Each row below holds a small network's activations on one record, seen along a few directions.
Here are examples, each followed by its value of one field, U.
Records without U are marked absent.
Other fields move the rows too, some of them a lot.
In the rows, zero is written as 500.
Random noise pushes rows far along 9 fixed directions. That doesn't count. These rows show it; they differ only by the noise:
[636 601 828 563 434 611 282 566 605 565 883 326 385 551 589 514 563 537
 716 658 270 572 472 367 342]
[451 524 727 270 661 438 580 477 433 699 429 359 408 641 374 250 488 377
 473 789 353 520 593 397 579]
[529 539 371 703 547 437 543 418 490 348 336 374 322 365 577 576 793 369
 408 467 358 321 538 503 620]
[376 584 316 462 531 306 700 577 435 738 321 407 566 285 468 195 533 428
 501 584 482 481 698 844 685]
[636 590 600 346 381 572 473 609 510 444 882 524 522 587 484 523 427 587
 559 581 605 540 341 517 471]
[330 394 446 563 479 472 525 634 405 539 485 506 499 495 529 439 584 485
 486 632 425 476 711 349 513]
[474 551 594 456 386 476 482 674 512 696 588 422 556 487 511 255 496 568
 674 669 403 663 593 611 640]
[530 651 539 316 408 550 459 526 487 698 821 404 561 623 436 419 459 513
 575 608 540 456 481 550 300]
[334 452 323 553 488 411 678 476 344 430 302 491 458 382 534 417 515 528
 594 416 478 612 544 535 530]
[252 437 345 654 661 440 662 345 353 405 399 384 354 371 562 627 623 361
 477 424 349 308 664 306 241]
[664 682 581 301 422 677 528 172 520 241 603 298 332 873 412 698 670 452
 538 406 441 383  99 307 521]

[504 523 546 468 752 335 473 462 362 747 405 491 410 282 497 279 338 407
 446 578 527 555 667 630  66]  u17
[430 697 188 539 381 503 683 445 470 550 414 443 610 511 514 417 566 570
 551 358 636 441 530 715 434]  u4
[707 497 478 493 393 547 374 592 525 404 614 561 474 566 458 544 658 476
 331 592 586 342 416 506 698]  u5
[482 500 376 435 450 528 348 451 397 651 480 442 518 688 432 508 642 415
 387 531 571 345 566 388 262]  u1
[637 553 605 488 483 548 519 494 561 298 695 558 474 482 545 639 379 582
 618 403 568 555 321 491 462]  u2
[530 485 541 428 618 409 626 596 424 463 451 649 517 414 491 383 328 565
 492 575 635 654 479 579 537]  u2
[558 434 482 625 416 449 467 710 569 545 483 631 551 358 570 427 493 551
 507 527 522 583 590 675 695]  u18
[512 588 674 459 559 562 655 455 603 357 481 444 469 556 538 471 421 573
 657 492 407 621 340 451 680]  u11
[614 514 361 550 352 532 364 535 514 485 482 626 533 566 528 501 525 565
 446 446 633 486 454 527 455]  u3
[526 587 548 498 656 393 718 689 625 534 596 640 582 252 554 359 209 547
 479 578 652 534 583 759 581]  u19
[601 537 398 547 256 553 319 539 532 596 380 598 565 633 524 415 513 630
 642 433 583 693 436 599 525]  u12
[551 584 483 538 452 536 422 511 609 578 540 468 514 512 505 481 568 472
 453 526 505 355 531 560 473]  u3
[707 460 614 666 447 567 385 552 561 268 476 635 376 512 569 597 568 565
 501 503 526 638 368 380 631]  u7
[335 414 576 609 634 536 600 412 486 318 623 379 436 460 565 729 550 424
 538 426 348 337 527 255 317]  u15
[531 618 498 465 471 490 451 363 541 658 228 310 472 617 466 306 675 418
 525 552 350 477 513 580 603]  u17
[405 367 450 638 356 535 519 651 497 284 539 600 553 388 644 611 479 645
 626 414 484 672 492 461 667]  absent
[132 432 521 523 426 625 677 530 619 457 605 378 706 622 549 629 503 525
 697 428 314 401 616 285 576]  u8
[173 389 256 552 526 343 834 584 409 519 339 546 635 184 526 395 412 526
 576 367 522 494 656 742 721]  u16
[461 373 356 547 481 382 499 557 359 498 195 609 508 428 485 368 508 552
 489 442 608 695 516 588 579]  u1
[305 410 346 598 464 498 593 348 429 378 391 353 432 429 518 595 670 435
 629 349 361 418 523 410 539]  u9
[566 586 517 468 463 556 481 408 477 459 704 406 513 504 525 587 456 538
 619 362 554 506 332 553 265]  u15
[290 376 401 542 580 415 594 575 529 569 425 527 599 371 517 532 505 404
 387 547 430 318 747 492 658]  absent
[390 533 396 507 473 594 419 403 530 634 487 425 561 711 457 577 610 418
 421 456 487 298 581 324 242]  u6
[554 495 416 545 480 472 326 521 431 770 441 517 494 485 466 380 510 463
 432 530 554 497 639 495 203]  u20
[562 477 456 341 445 382 603 785 419 577 647 617 605 365 466 272 429 570
 418 667 713 589 554 778 727]  u16
[562 706 376 504 397 583 481 513 553 551 622 547 596 592 509 469 415 614
 534 407 688 507 451 589 250]  u19
[540 519 246 541 379 457 576 500 414 370 386 636 535 341 558 524 456 599
 556 233 680 653 368 736 479]  u18
[364 552 398 496 502 474 682 601 491 528 581 505 583 464 512 479 488 476
 470 560 535 376 627 535 516]  u7
[456 535 292 683 347 534 201 501 529 848 336 362 572 672 517 430 831 415
 422 576 391 313 763 390 297]  u8
[317 600 616 557 485 542 682 381 583 495 572 282 513 348 621 484 408 564
 942 290 230 682 437 620 463]  u14
[810 522 587 586 346 510 279 620 495 369 683 679 407 373 587 526 436 710
 617 426 650 773 243 641 483]  u13
[672 516 395 447 414 538 299 444 464 548 382 633 450 694 421 522 620 455
 262 503 686 413 420 413 428]  u14
[534 505 481 426 503 466 634 527 537 340 287 593 526 517 467 467 509 505
 480 472 551 568 394 600 871]  u12
[276 475 335 575 324 590 567 545 492 535 642 503 689 517 576 552 477 624
 700 353 503 532 531 476 369]  u20
[449 440 495 407 444 431 655 543 378 373 509 427 459 476 475 398 558 552
 604 553 466 611 427 540 766]  u9
[620 607 385 632 504 455 475 668 578 555 417 596 560 432 515 391 593 488
 321 585 622 406 614 666 662]  u4
[345 570 592 536 651 439 826 679 601 545 491 439 592 366 545 318 423 474
 496 692 405 423 717 603 806]  u11
[496 598 354 539 655 389 801 255 478 346 206 417 428 300 523 501 470 436
 526 255 505 511 310 738 573]  u6
[488 364 449 649 622 364 601 666 409 367 635 699 477  64 613 556 309 554
 523 441 600 582 569 635 406]  u13
[739 703 515 604 496 509 469 404 530 339 755 423 366 333 578 595 481 562
 625 320 560 547 250 696 275]  u10
[522 558 546 548 460 402 528 645 546 604 509 370 486 310 557 277 594 488
 600 639 361 557 599 736 771]  u5
[406 568 305 594 471 461 646 326 340 422 366 385 393 453 535 455 551 565
 661 325 491 600 438 525 285]  u10

Here are new rows. What is U for each?
[397 474 523 363 681 445 675 374 458 388 455 421 441 491 416 591 478 351
 380 491 446 341 474 443 575]  absent
[506 450 579 401 566 497 571 408 466 475 357 537 430 530 452 497 430 476
 519 468 467 578 412 437 522]  u18
[379 492 468 322 410 546 615 391 520 652 147 461 606 735 400 291 391 575
 666 425 487 723 420 540 687]  u6
[375 623 372 537 468 495 608 313 451 627 211 421 497 582 472 367 488 575
 658 335 486 591 501 552 368]  u4
[479 529 691 530 533 635 588 372 632 325 285 409 408 759 508 523 563 518
 594 520 297 536 427 194 730]  u19
[552 477 689 219 266 678 339 498 454 558 718 505 545 898 379 455 419 661
 722 548 517 719 299 268 465]  u13
[222 520 256 628 400 483 550 572 450 682 492 514 686 376 569 455 453 561
 681 373 506 511 737 609 229]  u12
[314 483 609 580 395 640 557 679 672 488 826 430 680 535 618 621 495 555
 651 543 363 406 608 360 547]  u6
[246 460 395 407 630 449 918 474 395 327 183 574 534 539 438 391 326 531
 487 436 573 575 511 437 693]  u11
[507 616 571 641 601 556 449 253 590 472 381 312 330 559 547 654 688 393
 541 427 290 296 483 337 357]  u2
[355 493 390 666 350 581 367 548 473 581 587 394 516 593 545 512 666 530
 608 493 389 438 658 323 303]  u10
[466 481 352 699 363 587 423 462 466 352 398 430 409 614 584 590 773 526
 527 443 415 452 510 290 510]  u10
[246 232 371 579 403 514 417 661 459 658 206 633 641 622 483 402 552 547
 452 607 446 576 801 322 688]  absent
[344 446 664 392 457 578 524 729 569 666 627 510 672 707 448 383 404 514
 490 719 462 494 666 330 594]  u6
[566 528 388 700 373 593 334 485 474 485 568 531 460 538 596 637 640 522
 498 415 508 454 509 405 198]  u18
[329 382 535 421 585 380 714 513 438 484 323 416 520 433 466 381 522 467
 580 568 378 570 533 527 786]  u1
[392 451 464 405 545 522 684 549 486 426 637 562 603 523 476 565 423 488
 439 513 577 397 478 441 547]  u20
[545 596 395 492 558 447 741 474 565 321 605 519 521 272 510 629 448 450
 474 354 589 343 398 722 623]  u7
[432 361 502 513 493 523 456 592 393 420 513 620 506 580 515 506 504 539
 418 580 554 502 589 297 355]  u17
[331 417 571 382 534 450 692 688 526 537 601 627 672 447 476 438 250 548
 496 570 636 524 588 508 574]  u8
[615 544 647 394 761 409 693 465 547 343 489 491 414 463 438 540 468 358
 261 586 554 338 419 517 620]  u8
